Each row below holds a small network's activations on one input, seen along a few directions.
Each table varies a few parts of the input and shows all the possible inputs, shuffled.
Descriptions start from the smaller parts, as in this example, which fits no table here: ring(8) and (point or line(11) or (values(3) and line(6))).
Shared parts are said once, and a part with two or three values counts as separate values.

Other details of the inputs shift rows strongly along two fixed directions, in all tables alike. That doesn't count.

A family of inputs:
row 1: [-12.2   3.0 -28.3 -18.5 -31.9 -14.4  12.7 -19.7 -11.5  33.9  27.1  26.2
  -5.6]
row 2: [-10.5   2.7  57.3 -49.8  57.9   3.9  36.1   5.1  14.3 -25.3  29.1  22.4
  43.5]
row 3: [ -3.0  -3.4 -19.5  53.1 -22.7  15.4 -42.2  16.2  -0.9 -11.0 -29.9 -27.9
 -29.3]
row 4: [  7.8  -6.0 -10.8  55.6 -22.2  -2.7 -46.6  10.5 -13.5  -5.8 -43.0 -27.0
 -27.9]
row 5: [ 22.6   8.8 -34.2 -33.1 -25.5 -24.2  12.6 -18.7 -10.2  26.3  15.6  21.9
  -9.1]
row 6: [  5.3 -32.1 -12.1  51.8   2.0  15.9 -38.5   3.1  14.3  -3.2 -28.1 -16.7
 -43.5]
row 7: [  1.1   0.1 -18.2 -16.3 -30.2 -30.3  19.8 -22.9 -25.9  37.3  17.5  27.9
  -0.5]
row 8: [ 28.3   5.5 -32.6 -29.7 -21.6 -33.7  17.5 -18.4 -20.2  29.4  12.6  20.1
  -6.1]
row 9: [-17.9  29.7  47.9 -46.2  32.4   3.6  30.6  16.5  -1.4 -32.6  25.8  10.2
  54.8]
row 10: [  8.2   6.2 -45.2 -35.6 -28.1   7.2  17.3 -16.7   5.1  25.7  27.5  15.2
 -15.0]
row 11: [ -2.1   8.3  66.6  38.4  49.0   4.2 -16.4  36.0  -2.5 -57.0 -46.2 -45.2
  38.0]
row 12: [ -5.0   3.6 -20.4 -17.6 -34.7 -21.7  13.4 -21.9 -16.1  36.0  21.0  28.4
  -3.8]
row 13: [ -8.4  12.0 -33.0 -25.0 -43.8   9.5   9.5  -9.9 -12.5  23.7  32.7  21.8
 -11.1]
row 14: [ 12.5   9.0 -45.3 -33.2 -26.2  -5.4  14.4 -14.9   2.4  21.4  26.0  20.5
 -13.4]
row 15: [  3.1   0.7  65.4 -45.6  57.7 -13.7  41.5   4.0  -0.1 -20.2  19.4  22.8
  49.3]
row 16: [ -0.3  25.4  34.8 -49.5  47.8   1.5  34.2  11.1  16.0 -31.1  16.5  -0.2
  49.6]
row 17: [-16.9 -12.7 -18.5  58.7 -17.1  27.1 -31.2   4.7  12.5   5.3 -27.1 -34.8
 -24.8]
row 18: [-14.2 -15.8  67.4  28.9  71.9  45.8  -8.9  28.2  37.9 -55.6 -27.4 -40.9
  19.8]
row 19: [ 15.3 -32.8  -3.7  53.3   0.6  -2.8 -41.8   0.6   1.9   2.6 -40.4 -14.8
 -40.5]
row 20: [-13.6 -12.0 -17.7  60.3 -15.2  14.9 -34.1   7.0  10.4   0.2 -28.8 -29.8
 -24.2]
Each input here is: values(4) and line(5).
Question: The inputs of row 11 and row 3 match in every part but the line(5) part. If row 8 is changed in the same way as row 11 into row 3, which row does it become?
Answer: row 14
Question: Change only the values(4) part in row 5. List by row number the other rows that result.
Answer: row 4, row 12, row 19
Question: Change only the values(4) part in row 10. List by row number the other rows that result.
Answer: row 13, row 17, row 18

A family of inputs:
row 21: [ 16.6   8.3  45.1 -74.0  44.7 -22.6  55.2  -7.7  -4.4  -9.2  35.4  37.6
  47.0]
row 22: [  3.3  15.6  31.4  42.3  39.8   6.7 -22.0  33.7  11.9 -49.2 -52.6 -60.3
  24.5]
row 23: [-11.4   8.3  49.8  52.8  27.0   5.7 -35.7  37.9  -5.5 -52.7 -46.8 -40.4
  21.0]
row 24: [ 23.6 -13.2  40.4  34.3  62.4  -5.3 -18.9  20.6  22.3 -39.9 -51.8 -39.8
   9.7]
row 25: [ -6.0 -28.3  60.5  61.3  58.7  -6.4 -16.6  12.2  13.3 -21.1 -53.6 -37.3
  17.8]
row 26: [ -5.8   2.0 -61.8  -4.1 -78.9 -40.4  11.4 -41.3 -36.2  75.3  23.3  35.4
 -21.6]
row 27: [ 10.9 -20.2  61.4  44.0  54.2   0.7 -27.8  24.8   3.5 -42.1 -50.7 -29.0
   4.8]
row 28: [ 20.0  11.5 -72.8 -27.7 -74.7 -33.6   9.5 -29.5 -37.4  54.3  25.8  34.4
 -27.9]
row 29: [  2.8 -23.6 -81.4  67.5 -47.1  33.5 -56.0  -2.1  20.0  22.0 -32.9 -37.1
 -77.6]
row 30: [-44.9 -11.5  36.9  57.5  37.2  48.2 -11.3  20.6  42.2 -30.5 -26.0 -50.5
  14.2]
row 31: [ -4.9 -30.5 -66.3  83.0 -60.1  36.5 -69.7   0.7   4.9  22.3 -31.4 -26.7
 -85.5]
row 32: [ -6.4  -2.9 -72.9 -34.7 -70.1  15.0   9.1 -31.2  -6.0  53.1  53.4  40.7
 -42.6]
row 33: [-36.1  21.2  35.9 -66.0  18.9  30.3  41.6   5.8  14.1 -19.8  66.8  37.6
  42.6]
row 34: [ -2.6   0.0 -80.3 -39.5 -67.0  14.5  15.6 -32.1  -1.6  52.9  53.8  39.7
 -40.1]
row 35: [ 38.9 -17.0 -62.7 -36.3 -40.8 -45.4  12.5 -38.9 -24.7  59.5  25.5  49.2
 -41.5]
row 36: [ -7.2  38.0  39.9 -69.7  14.9 -13.4  50.0   3.5 -15.4 -13.8  38.9  23.6
  63.2]
row 37: [ 16.4 -20.0  53.8  40.3  54.3   0.0 -24.2  21.1   6.4 -39.1 -50.1 -34.2
   5.3]
row 38: [ 26.8 -11.9 -76.7  85.8 -55.4 -14.7 -68.6  -1.5  -9.1  22.4 -65.1 -46.0
 -68.2]
row 39: [-21.9  30.3  14.4 -79.1  28.2  29.9  55.5  -0.3  36.2 -14.6  56.2  19.1
  47.3]
row 40: [  0.2   5.9  59.8 -70.8  40.5 -25.0  42.1  -4.3 -14.3 -14.5  41.8  53.5
  44.1]
row 41: [-12.4  37.9  45.7 -66.9  13.2 -14.5  48.4   7.8 -20.1 -15.3  39.9  30.6
  63.4]
Question: The inputs of row 35 and row 29 match in every part but one. If row 27 is changed in the same way as row 35 into row 29, which row does it become?
Answer: row 31
Question: What do these inputs look like to the network?
Answer: values(3) and (point or line(6))
Question: Change only the values(3) part in row 24. List by row number the other rows that result.
Answer: row 38, row 39
Question: A walk changes only the line(6) part. It starts at row 23 and steps to row 41. List the rest of the walk in order.
Answer: row 36, row 28, row 22, row 38
